Here are a small network's activations along a few directions, averaged over the inputs that share one value of a field.
Values that are neighbours, or in one group, have similar rows; names and order tell nothing.
(in the rows, 500 means zero)
Strong random noise was added to every row along 24 fixed directions; ignore it. To show where, here is one row again and again, with new noise each time:
589 532 419 496 445 628 647 481 307 408 621 565 520 465 408 466 408 515 407 439 504 700 551 537 480 556 440 463 391 470 506 557 539 575 401 354 423 622
636 425 375 482 326 339 382 563 423 510 360 575 580 599 643 388 678 482 563 501 720 624 467 376 574 455 515 419 551 593 594 290 456 540 358 653 700 613
531 588 319 535 289 442 557 482 569 409 471 578 685 551 483 313 485 497 443 420 416 399 413 567 342 439 529 408 529 708 561 487 498 482 434 685 509 516
372 527 513 350 537 471 541 413 567 434 381 453 498 416 500 360 313 652 569 380 465 419 142 414 401 600 413 371 562 720 539 592 355 580 151 424 584 509
427 279 699 505 570 585 515 610 470 492 628 342 613 481 520 678 356 457 533 562 618 496 615 399 524 405 437 476 455 583 664 496 444 689 601 534 542 519
742 360 433 574 295 316 505 354 435 508 533 508 439 473 436 592 451 573 290 578 443 475 433 549 616 574 690 493 568 437 378 505 448 462 445 457 589 477
551 581 626 514 645 597 455 449 544 526 419 551 593 490 573 396 584 499 599 563 644 606 479 450 384 549 480 591 262 415 497 426 600 637 524 364 442 399
568 648 377 579 543 414 585 597 390 534 472 535 407 477 465 476 639 395 298 587 460 555 562 619 508 598 359 485 445 439 488 355 532 480 494 535 490 489
457 308 540 512 559 806 341 442 354 299 321 494 713 332 305 294 494 578 296 441 441 587 466 511 600 555 568 511 416 544 439 552 428 575 460 396 504 468
442 292 393 372 393 377 444 485 564 689 576 525 556 543 536 513 584 296 357 640 603 577 574 424 570 491 573 548 365 595 456 322 557 335 501 601 608 617
496 559 447 374 329 551 540 492 654 404 721 410 564 659 271 405 509 343 439 665 556 462 516 603 529 510 445 573 445 617 519 473 559 589 544 661 507 589
385 450 358 457 501 586 487 593 563 609 610 562 667 474 491 524 397 582 522 668 485 379 582 488 556 595 464 454 462 842 474 642 425 613 394 491 329 281
501 373 339 539 681 516 403 341 435 583 380 632 413 440 448 326 445 396 406 492 538 541 482 399 485 439 751 437 442 612 446 524 692 530 525 375 360 425
452 565 588 432 386 606 461 453 721 516 458 396 501 543 453 774 589 566 531 494 722 600 434 591 794 617 368 502 539 387 549 458 285 437 408 409 547 512
475 392 569 428 500 454 431 443 511 507 436 566 622 423 468 564 612 337 382 510 598 438 310 395 629 575 631 388 417 680 597 397 445 461 453 598 478 535
438 495 569 531 606 488 701 555 569 549 473 533 426 485 563 554 364 592 399 526 452 428 396 488 275 548 457 408 534 579 566 521 507 581 599 547 400 288
349 624 516 515 474 485 396 522 332 506 383 509 603 326 543 440 678 366 627 493 489 426 457 437 270 461 527 492 379 462 455 524 696 277 563 598 537 571
433 490 388 659 495 530 393 558 717 797 411 498 420 438 522 656 433 618 300 513 512 479 432 546 528 548 528 409 700 488 592 530 417 573 542 551 562 331
555 500 324 570 275 613 603 524 347 383 605 441 589 616 220 461 510 568 573 704 537 549 572 619 460 487 487 396 400 623 568 488 549 598 530 579 395 423
489 730 532 517 565 652 484 638 425 460 504 539 426 440 557 483 515 392 521 375 504 366 320 550 582 523 438 348 494 594 741 529 489 569 437 538 394 538
459 384 534 490 754 717 580 687 394 466 512 501 480 534 444 635 520 355 387 485 572 492 612 371 512 518 556 514 389 525 562 561 464 535 556 543 369 543
519 386 555 477 382 453 474 434 632 470 546 554 520 371 447 447 454 516 267 478 349 418 456 462 253 601 556 554 567 335 286 514 522 350 410 514 628 520
265 446 458 383 541 646 352 546 348 603 418 500 614 363 457 429 557 494 489 551 504 589 367 395 566 609 459 332 418 669 494 488 472 405 421 495 562 524
605 495 351 492 525 279 508 336 556 519 588 570 313 626 469 481 544 416 444 673 544 505 445 578 552 622 620 619 463 508 434 326 644 458 441 652 377 395
620 339 712 502 592 603 361 601 355 294 369 493 308 476 489 412 550 572 519 609 673 541 550 400 642 529 389 293 700 389 459 351 471 660 535 356 547 307
448 329 721 352 687 636 469 491 256 184 542 378 523 570 294 331 529 389 546 459 463 609 508 433 761 422 443 397 526 599 545 430 447 612 630 477 498 647


Field F:
f15: 385 507 487 461 426 560 383 315 488 467 520 436 298 393 368 483 444 383 576 555 569 465 414 577 498 478 552 486 458 388 494 449 738 304 490 451 467 546
f3: 590 565 408 590 486 500 383 352 536 402 689 490 478 626 420 499 493 591 665 595 475 623 583 675 610 594 451 506 496 334 460 262 501 452 371 559 405 425
f6: 332 600 553 442 452 553 495 574 364 439 501 401 450 374 451 608 552 366 403 593 525 355 390 640 583 567 504 659 431 570 585 596 618 430 647 757 439 510
f5: 523 555 484 622 761 416 434 439 300 458 549 493 644 358 576 608 419 313 489 403 418 468 661 397 486 444 577 466 476 480 390 572 550 443 525 481 488 631
f2: 418 581 457 467 262 513 367 601 654 443 470 560 642 476 528 412 654 429 555 382 485 399 629 517 462 377 394 449 693 490 478 488 498 321 514 625 609 622
f1: 461 761 420 566 511 639 389 380 772 695 534 366 355 574 363 459 430 487 597 569 518 527 492 656 526 458 452 514 433 319 469 530 582 509 529 281 540 468
f11: 522 351 589 441 662 452 540 514 605 285 566 392 363 617 331 546 580 385 491 502 540 486 631 571 741 504 359 635 549 450 571 308 350 586 366 536 434 575
f8: 432 475 423 447 282 372 578 328 566 406 455 417 472 552 618 667 346 578 604 558 966 747 446 516 430 508 395 555 559 528 623 398 631 565 422 689 570 499
f14: 551 350 457 480 336 455 526 446 384 551 582 525 342 483 500 539 514 648 513 477 301 512 364 640 530 556 701 705 424 355 526 484 508 326 398 581 478 574
f4: 270 486 576 437 520 581 391 542 456 390 486 604 506 222 456 601 609 359 507 439 609 576 609 523 643 609 263 416 484 444 533 345 527 327 302 457 379 553
f7: 499 602 534 488 438 461 456 425 511 468 361 374 617 445 492 658 459 484 629 367 723 496 261 298 392 521 557 423 482 499 612 576 401 546 283 549 728 726
f9: 459 517 504 346 427 633 580 477 507 548 471 429 539 651 354 520 584 616 459 629 440 606 409 474 533 636 537 486 377 441 317 504 370 313 584 422 615 493
f12: 655 519 478 523 539 422 429 471 636 553 352 553 542 607 607 319 549 546 550 546 435 348 389 385 369 480 595 380 444 543 416 354 420 428 418 449 604 382
f10: 401 596 450 542 640 469 556 410 560 499 356 417 360 517 335 393 497 485 494 308 451 617 338 556 436 446 459 508 539 447 694 398 489 583 454 536 511 631
f13: 504 430 597 475 426 560 529 416 329 493 542 381 604 534 443 379 393 665 580 649 397 640 476 529 419 458 541 605 324 461 431 574 595 587 686 449 589 465
F is arranged as a tree with 6 forks.
How many steps from neighbour to neighbour lead from f15 to f3, at the fewest?
> 4
Which values are neighbours of f9? Give them in the order they are listed.
> f7
Which values are neighbours of f8? Give them in the order they are listed.
> f6, f11
Which values are neighbours of f4? Give them in the order they are listed.
> f1
Which values are neighbours of f14? Give them in the order they are listed.
> f5
Which values are neighbours of f12? Give them in the order they are listed.
> f2

Field M:
m9: 406 312 514 503 423 385 515 360 320 599 807 614 591 371 674 505 313 595 452 619 414 794 427 604 437 663 448 587 273 553 665 174 696 503 450 749 403 446
m5: 560 529 440 374 489 482 442 621 670 929 896 635 661 633 508 246 601 356 506 653 278 495 483 498 575 521 511 496 225 726 641 359 477 698 483 440 492 611
m4: 435 550 317 557 524 538 840 433 347 519 530 392 426 646 408 515 364 696 618 481 504 883 546 621 277 466 297 475 349 413 599 425 547 501 470 437 450 573
m7: 438 572 676 617 577 337 292 236 605 351 370 255 598 394 418 494 513 552 662 403 447 457 327 659 624 485 458 695 526 393 563 446 430 599 380 544 609 509
m1: 360 575 546 478 657 495 531 603 468 652 204 495 315 523 771 560 624 541 579 400 784 671 369 446 458 473 468 733 501 447 723 514 626 592 654 655 533 502
m8: 735 359 785 662 606 441 307 438 320 466 485 452 752 310 679 535 618 598 528 519 441 581 527 446 401 587 611 876 217 164 422 410 491 603 429 472 667 554
m2: 396 243 457 433 597 434 446 454 486 584 428 545 227 385 682 383 366 428 478 469 596 566 519 443 382 430 491 571 404 447 579 243 669 395 289 437 496 500
m3: 453 270 936 543 617 534 561 596 812 457 546 348 600 554 538 707 505 668 478 312 280 521 567 509 435 494 331 660 542 121 563 301 143 443 499 510 712 576
m6: 601 315 460 495 462 520 562 600 239 557 449 509 434 368 533 318 520 498 334 431 365 553 444 456 325 514 545 655 182 371 517 449 507 445 219 364 660 705
M is arranged as 3 separate groups.
Which other values are in the same group as m5? Give them in the order they are listed.
> m4, m8
Which other values are in the same group as m1? Give them in the order they are listed.
> m7, m6

Field E:
e2: 588 610 502 469 534 512 688 620 455 403 576 502 503 741 585 596 394 617 743 381 615 578 525 388 554 425 424 324 661 633 644 588 339 720 521 510 449 550
e15: 382 475 543 408 558 517 568 506 436 366 490 736 552 452 798 530 485 660 732 218 578 701 491 431 413 568 400 594 540 485 621 435 495 423 289 614 311 549
e14: 455 619 593 310 631 613 473 499 485 350 373 492 346 523 653 280 360 550 512 363 502 407 315 518 644 475 562 680 664 600 422 844 540 639 604 477 495 503
e7: 528 247 574 473 355 627 532 402 478 610 580 565 549 436 481 637 443 732 650 458 467 667 440 445 471 570 570 421 297 339 510 441 382 339 239 220 483 543
e22: 673 801 513 479 267 654 578 533 675 585 509 376 715 612 572 707 521 362 274 610 619 315 422 631 664 527 547 488 299 549 484 613 348 392 691 455 610 528
e4: 646 615 403 655 539 157 465 381 421 684 649 619 575 386 606 769 474 369 424 355 467 597 511 401 639 565 532 331 587 474 510 478 429 502 285 452 548 696
e12: 433 569 514 453 562 439 661 898 322 611 340 588 511 452 688 631 762 590 489 436 317 301 546 424 441 534 495 625 611 556 472 766 331 398 641 653 492 512
e11: 632 642 582 485 474 525 432 365 383 345 498 467 579 401 395 557 473 427 600 540 734 554 487 493 756 519 494 473 482 555 517 619 524 753 469 307 462 581
e6: 634 477 505 563 392 761 345 449 671 278 678 549 593 510 183 479 553 402 434 332 468 451 720 494 526 450 613 555 662 286 376 663 502 519 473 405 448 669
e13: 577 436 423 518 334 452 523 328 584 459 524 489 570 456 557 636 316 481 547 566 715 381 562 440 386 471 652 574 382 556 415 605 604 456 379 413 441 421
e19: 657 428 593 497 568 521 441 644 523 514 440 502 524 569 565 483 591 430 354 701 436 211 438 359 442 596 640 421 408 528 389 380 403 410 549 593 587 331
e9: 379 585 635 491 464 723 371 588 747 607 430 527 490 402 630 379 519 341 458 449 622 405 553 562 446 345 447 599 430 436 591 558 687 508 714 425 490 464
e17: 422 419 479 668 421 699 601 626 564 580 248 422 527 371 664 681 358 612 261 453 745 600 453 552 194 534 416 644 285 340 732 404 505 524 419 607 618 424
e21: 539 779 678 496 573 316 348 503 484 444 583 568 539 391 791 427 615 149 464 582 763 554 547 557 620 518 236 427 497 514 586 211 754 614 651 602 515 496
e10: 420 684 502 366 483 560 540 586 417 410 669 488 548 543 573 401 442 267 729 502 565 385 612 428 389 331 444 401 481 676 488 653 686 494 649 516 413 610
e16: 590 449 556 423 818 505 512 559 426 322 552 512 312 605 591 351 430 512 415 618 430 461 555 380 352 706 437 606 538 379 188 441 544 460 393 527 521 367
e5: 761 415 540 573 430 438 383 589 556 445 563 422 446 605 422 403 579 376 640 413 486 330 539 450 574 284 567 416 566 423 651 397 383 630 335 428 676 734
e1: 748 656 331 562 445 282 617 507 435 578 744 620 572 587 591 467 396 579 517 528 336 537 604 493 450 545 462 385 584 565 349 592 450 630 392 397 504 522
e23: 711 650 452 407 444 565 524 527 419 343 694 450 393 711 583 561 489 382 350 543 459 374 480 682 873 614 654 795 433 500 426 610 463 430 564 678 435 565
e25: 506 614 458 461 526 485 628 502 506 249 281 302 607 513 481 480 380 362 417 645 821 469 705 475 386 410 346 572 420 578 313 597 549 614 559 428 633 479
e24: 543 470 369 544 628 557 298 578 397 512 500 697 468 556 718 339 448 552 721 574 629 474 562 338 420 481 603 460 573 643 518 517 705 637 455 650 369 316
e3: 551 518 388 529 442 415 590 438 743 627 441 520 346 536 647 517 317 755 360 463 420 407 458 653 543 540 499 589 687 522 391 638 376 534 470 360 487 241
e18: 437 595 441 433 571 645 454 583 492 424 469 482 524 544 596 367 547 527 563 250 274 468 414 633 637 537 407 692 353 464 580 434 315 289 179 536 521 703
e20: 324 567 336 424 542 466 468 595 519 602 371 482 250 460 339 419 557 448 626 461 689 589 515 378 442 426 381 458 670 534 573 623 593 662 358 423 551 626
e8: 543 564 662 409 567 427 493 554 502 559 661 480 662 514 697 480 440 499 543 640 488 488 410 411 517 610 306 379 410 646 512 380 406 612 438 494 608 478
E is arranged as a network in which each value has 4 neighbours.
Which values are neighbours of e5? Give them in the order they are listed.
> e7, e12, e1, e8
Which values are neighbours of e23? Give them in the order they are listed.
> e2, e13, e3, e20
Which values are neighbours of e18? Give them in the order they are listed.
> e11, e19, e17, e24
Each value of E is a pair of two hidden parts, and every pair occurs once (5 first parts, 5 second parts).
Changing only the second part turns e19 into e8. e2 has the same second part as e19; what does that change turn e2 into?
> e1
Changing only the second part turns e4 into e20. e9 has the same second part as e4; what does that change turn e9 into?
> e17
Changing only the second part turns e25 into e14. e18 has the same second part as e25; what does that change turn e18 into?
> e24
Changing only the second part turns e16 into e13. e5 has the same second part as e16; what does that change turn e5 into?
> e15

Field C:
c3: 652 320 472 528 335 507 597 467 452 253 228 461 345 521 629 462 318 653 405 570 613 314 419 630 577 433 580 430 530 586 499 420 428 424 449 464 483 226
c2: 488 314 517 457  71 549 363 411 740 446 670 222 352 632 455 551 295 731 703 601 505 361 577 665 539 340 553 657 732 310 359 631 490 361 527 491 719 458
c1: 494 567 305 438 285 660 640 357 469 363 606 427 329 672 149 418 413 559 400 571 604 852 563 505 155 543 505 549 600 184 238 621 774 409 617 552 623 660
c7: 555 356 133 601 684 502 374 520 486 415 417 117 481 908 297 375 431 522 686 697 528 384 500 476 514 449 650 663 322 636 509 365 332 549 166 796 682 514
c8: 341 811 461 422 616 719 475 605 167 737 706 678 454 365 843 826 565 552 519 388 419 706 227 598 770 923 410 465 286 451 647 478 454 165 325 621 282 567
c9: 683 490 349 606 511 412 608 493 430 582 356 596 517 584 446 202 600 440 348 523 369 464 348 512 312 409 670 381 299 634 619 330 553 579 541 514 499 465
c4: 497 592 597 451 286 680 782 423 515 388 487 591 424 406 500 739 420 446 508 497 812 443 370 565 392 526 522 388 293 528 642 609 652 411 540 352 204 390
c6: 387 403 732 203 393 599 340 420 564 320 523 174 602 626 619 420 425 462 780 457 438 352 462 474 701 348 479 634 367 443 309 491 326 118 423 377 839 750
c5: 290 542 460 714 607 432 461 243 302 285 273 351 538 131  95 599 477 515 241 438 333 635 443 691 530 641 343 317 604 377 440 358 471 370 432 474 516 467
C is arranged as 3 separate groups.
Which other values are in the same group as c9? Give them in the order they are listed.
> c2, c8
Which other values are in the same group as c7? Give them in the order they are listed.
> c1, c4

Field Z:
z18: 555 557 226 563 462 387 358 569 253 519 520 645 597 533 676 370 573 493 485 542 391 528 666 529 614 511 594 581 572 643 376 521 606 429 553 728 478 457
z8: 431 617 410 452 661 363 619 484 438 495 403 586 536 379 506 466 547 411 414 317 428 493 575 545 634 460 485 680 563 660 499 745 495 601 530 440 357 631
z10: 605 411 639 422 388 265 523 485 428 430 627 499 517 550 425 498 690 491 571 555 347 511 439 519 622 583 461 538 466 446 501 284 399 422 403 589 568 619
z5: 544 352 469 386 317 458 630 481 522 380 525 514 678 638 637 480 481 721 581 490 542 669 608 485 399 534 435 692 439 472 349 494 379 404 352 533 581 522
z3: 473 587 651 621 393 422 571 461 525 506 342 341 402 367 640 921 420 533 496 580 878 538 417 536 456 518 382 462 551 330 635 460 538 512 595 551 626 421
z2: 417 499 577 367 734 485 685 584 459 403 557 543 368 625 496 543 527 316 535 414 562 541 540 366 489 471 431 435 541 570 563 495 528 510 564 583 356 610
z9: 651 524 342 661 216 694 411 543 278 673 433 565 338 387 454 631 621 582 550 467 642 593 476 507 461 490 706 434 409 213 537 622 615 355 442 322 519 574
z14: 498 480 445 455 423 779 356 458 657 411 551 567 586 546 408 475 465 634 402 565 564 636 585 585 660 668 447 556 560 424 334 525 440 491 418 461 442 373
z13: 528 475 263 489 244 577 431 601 474 403 538 578 537 575 424 464 591 502 735 507 571 341 559 512 478 440 580 442 497 615 567 530 490 387 237 611 408 549
z4: 550 624 496 465 435 437 553 651 596 612 608 596 705 524 501 479 630 441 445 620 497 395 456 484 451 615 452 589 380 694 606 525 458 730 470 637 463 472
z12: 402 561 368 497 437 593 532 158 628 409 625 479 497 556 433 470 259 480 428 437 548 722 478 649 452 502 465 395 445 449 442 348 661 294 486 451 437 491
z17: 370 549 609 293 419 612 583 459 566 496 503 427 497 562 510 508 423 670 418 442 461 653 374 479 436 550 509 625 687 402 293 793 499 441 753 526 667 597
z6: 683 450 405 517 384 409 572 497 573 475 588 556 358 568 487 514 455 518 401 508 535 459 510 536 425 532 588 662 558 414 525 485 525 573 366 601 482 541
z11: 698 261 572 672 505 734 599 529 514 289 299 390 385 562 497 403 271 687 209 418 404 413 456 550 269 425 605 437 509 302 485 416 387 477 541 430 620 323
z7: 623 484 529 495 421 432 427 443 498 555 488 490 638 505 605 427 462 543 594 447 588 604 438 324 373 456 541 443 505 455 465 504 492 589 434 432 732 648
z16: 452 567 496 442 591 590 528 617 583 646 509 589 439 606 615 336 436 535 466 399 400 549 517 403 404 437 466 408 627 519 442 606 518 531 660 429 554 502
z15: 537 383 587 348 561 539 391 383 501 606 509 554 374 599 764 349 384 581 423 420 433 608 255 473 662 525 762 738 460 465 483 522 563 467 633 569 587 561
z1: 562 422 548 509 590 548 490 474 371 306 414 529 523 518 567 396 375 567 528 328 551 646 557 325 346 407 546 472 628 398 429 539 539 573 527 503 592 599
Each value of Z is a pair of two hidden parts, and every pair occurs once (6 first parts, 3 second parts).
Changing only the second part turns z13 into z8. z17 has the same second part as z13; what does that change turn z17 into?
> z7
Changing only the second part turns z16 into z4. z15 has the same second part as z16; what does that change turn z15 into?
> z1
Changing only the second part turns z14 into z10. z5 has the same second part as z14; what does that change turn z5 into?
> z9
